A small network was shown many inputs. Here are its activations along a few directions, one row for each input.
In each table, some parts of the input vary, and every possible input appears once, in random order.
A made-up example of a description, with smaller parts first: one of 3 separate values, together with either a single point or one of 9 places along a line or (one of 4 places along a line, together with one of 8 places around a ring).
Shared parts are said once, and a part with two or three values counts as separate values.

Rows:
R1: [-25  35  18  -2  12  19   6  20 -19  25 -53  -6  -6  19 -28  29  20]
R2: [ 32  -4  -1  14  24  35 -12 -27 -52 -19  28  24  30 -19  23 -29 -74]
R3: [ 27   4   2 -23  -2  -3 -12 -38 -20  21  45 -24  39 -10  19 -51 -38]
R4: [-31  30  43 -30  -4 -25 -21   9  -4  35 -42 -28   4  -9  -6  32  49]
R5: [ 33   4 -12   0  19  33   2   9 -56   4  13   6  25 -18  19 -30 -50]
R6: [-25 -24 -41  32 -28 -22  12  41  19 -22 -16  31 -40  32   9  -7   8]
R7: [-26 -14 -29  15 -41 -37 -15   8  57 -12   7  -8 -41  29  31 -10  53]
R8: [-28  -3  32 -24  16   7  11 -15  28   4  -8 -43   6 -23 -30  48  53]
R9: [  3 -25  -7  30  20  -9  33  22  26 -44   6  14 -20  -4 -37  55   9]
R10: [ 39  -4 -18  17  13  34  -5 -19 -51  -8  11   5  20  -1  10 -28 -71]
R11: [-19  11 -15  19 -30  -9   1  45 -10   2 -45  27 -16  34 -12   8  13]
R12: [-13 -30  11  10 -17 -15   0   4  87 -17   4  -1 -37  16  12  23  41]
R13: [ 17  20 -11 -33  16  -5 -33 -15 -27  43  14 -14  24 -32  14 -48 -16]
R14: [-29  13   9 -14 -39 -38 -10   6  24  14 -31   3 -11  31  10   0  50]
R15: [-16  -4  17   3  24  17  30   9 -13 -23 -24 -17  -9  -9 -48  57   7]
R16: [ 25  21 -16   1  27  30  -7  -7 -54  21 -12  20   8  -4  -4 -34 -53]
R17: [ 18  21   2 -26  -1  18 -23 -42 -15  -7  61  -7  35 -25  31 -42 -37]
R18: [-13 -26  15  11   1 -28  25 -10  59 -11  22  -1  -2 -12 -31  40  43]
R19: [ 33   6   2 -30  -4   6 -17 -16 -16  35  29 -15  38 -36  24 -39  -9]
R20: [  0 -31  -3  31  -6  -9  35  16  39 -39  -9  33 -47  41  -6  26   2]
What is each input in this table made of? -> one of 2 separate values, together with either one of 4 places along a line or one of 6 places around a ring
Which other rows does R6 become when the choice among 2 separate values takes its other values? List them by row number. -> R7
A walk changes only the place on the ring of 6. It starts at R20 and steps to R9. List the rest of the walk in order. -> R15, R1, R11, R6

Rows:
R21: [ 15  -9   9 -14  13   3  -6 -35   7   7  35 -12  21 -30   5  -6 -24]
R22: [ -7  22   7 -25   4   1 -13 -17 -28  27 -13 -16  17  -9  -3  -1  11]
R23: [ 12 -19  -9  33   2   9  10  13   7 -29  12  24 -14  13  12 -11 -27]
R24: [ 13  -2  11 -10  19  17   7 -16 -15   0  13  -6  20 -24 -18  17 -19]
R25: [ -2  14   7 -28  -8 -12 -25 -30 -11  33  11 -21  24 -19  14 -22   8]
R26: [ 14  -4  -1  24  18  17  11  17 -15 -25  -6  17  -8   5 -12   7 -23]
R27: [-40  -6   8  -6 -28 -41  18  20  60   4 -26 -12 -27  20 -11  36  73]
R28: [ 18 -13  -7  11  -6   1  -3 -10  14 -10  36  13   2  -6  24 -21 -30]
R29: [-20 -29  13  17  -8 -19  31  17  66 -19  -4  -2 -29   7 -21  52  35]
R30: [  5   3   4   4  26  26  13   3 -25 -15 -11   2   6 -16 -30  22 -18]
R31: [-12  24  -4 -14   5  14  -9   7 -34  12 -32 -10   1   0 -17   8  11]
R32: [ -5   2 -16  10 -17  -5 -10  19  -2   1 -11  17 -12  27  27 -32   3]
R33: [  8   2 -13  -9 -21 -15 -19  -6   4  12  20   2   7   6  31 -41  -2]
R34: [  0  13 -10   6   1   3  -5  19 -27   1 -26   5  -8  25  -1 -10   5]
What is each input in this table made of? -> one of 2 separate values, together with either a single point or one of 6 places around a ring
Which other rows does R22 become when the choice among 2 separate values takes its other values? List them by row number. -> R24
Which other rows does R25 become when the place on the ring of 6 takes its other values? List them by row number. -> R22, R31, R32, R33, R34

Rows:
R35: [ 23  -8   4 -12  -2  -6  -8 -23  -3   5  32  -2   9   7  27 -24 -15]
R36: [  3 -10 -17   3  -3   5  -7 -14   9   8  23   6  11 -40   2 -22 -25]
R37: [-28 -20 -13  17 -14 -16  14  14  55  -2  -4  10 -15 -17 -13  10  24]
R38: [ 14  -9 -10  -6   4   0  -6  -8   2  22  17   8  18 -34  -5 -11 -19]
R39: [ 11  23   0 -25  15  23 -15 -11 -62  14  -6  -7  31 -11  -6 -22 -21]
R40: [-19  -5   1   7  -3  -5  10  12  31   1 -15   0  -9 -18 -28  43  24]
R41: [-17  24   5 -13   1  -1   3  17 -17   6 -42 -12   1  19 -23  20  31]
R42: [ 17   7  20 -20  19  13  -4 -33 -33  -2  14 -27  21  -1   7   7 -17]
R43: [-17 -19  -7  11  -4 -23   9  13  40  12  -8  12 -18 -11 -19  16  31]
R44: [ 38 -16 -13  43  40  38   9  15 -31 -42  13  44  -4   9   6 -15 -77]
R45: [-18   6 -11  11 -26 -14  -7  25  17   7 -24   6 -21  17  13 -20  24]
R46: [-20   2  15   1  14  -3  15   6  15   1 -25  -7  -1 -15 -46  49  28]
R47: [ -8  -1  33  -8   5 -12  20  -7   2 -11 -15 -29  -9  28 -12  37  33]
R48: [ 18   8  16 -18   3   7  -8 -31 -14  -5  26 -19  16  -1  14  -5 -19]
R49: [ 12 -25  -6  63  18  21  32  45   6 -60 -14  41 -41  38  -9  22 -29]
R50: [-20  25  -8  -6 -16  -3  -3  17  -1   2 -29  -7 -10  19  -4  11  31]
R51: [ 14 -10   6  -5  -8  -2  -9 -21   4  -5  34  -5   6  -2  34 -28 -25]
R52: [ -3 -16   7   4 -15 -29  12   5  36  -7  10  -4 -19  30  15   2  33]
R53: [-18 -22  10  11 -19 -24   8   6  45 -10   4  -8 -30  28  24   5  28]
R54: [  9   8  -2 -13   4  17  -5 -14 -11   8  12  -3  22 -35 -15   7 -22]
R55: [-11  -4  23  -4 -12 -17  14  -5  24 -17   0 -17 -15  27   8  31  31]
R56: [  7  28  -5 -18   3  18 -19 -12 -46  13  -2  -4  18  -7   8 -23 -16]
R57: [  3   9 -19  -5  -8   9 -22  -6 -25  13  10   9  11 -11  25 -54 -24]
R58: [  7  10   6 -15  24  22  -3 -16 -25  15  -2  -9  21 -36 -28  16 -17]
R59: [ -9   4 -17   4 -17 -18  -4  25  10  15 -21  13 -15  21   5 -11  28]
R60: [ 14  10 -17  -8  -3   2 -26   0 -27  18   9  14  20  -3  21 -43 -19]
What is each input in this table made of? -> one of 2 separate values, together with either a single point or (one of 3 separate values, together with one of 4 places along a line)
The inputs of R36 and R37 match in every part but the choice among 2 separate values. If R56 is changed in the same way as R36 into R37, which row does it become? -> R50
Which other rows does R57 become when the choice among 3 separate values takes its other values? List them by row number. -> R36, R51
Which other rows does R39 become when the choice among 2 separate values takes its other values? List them by row number. -> R41
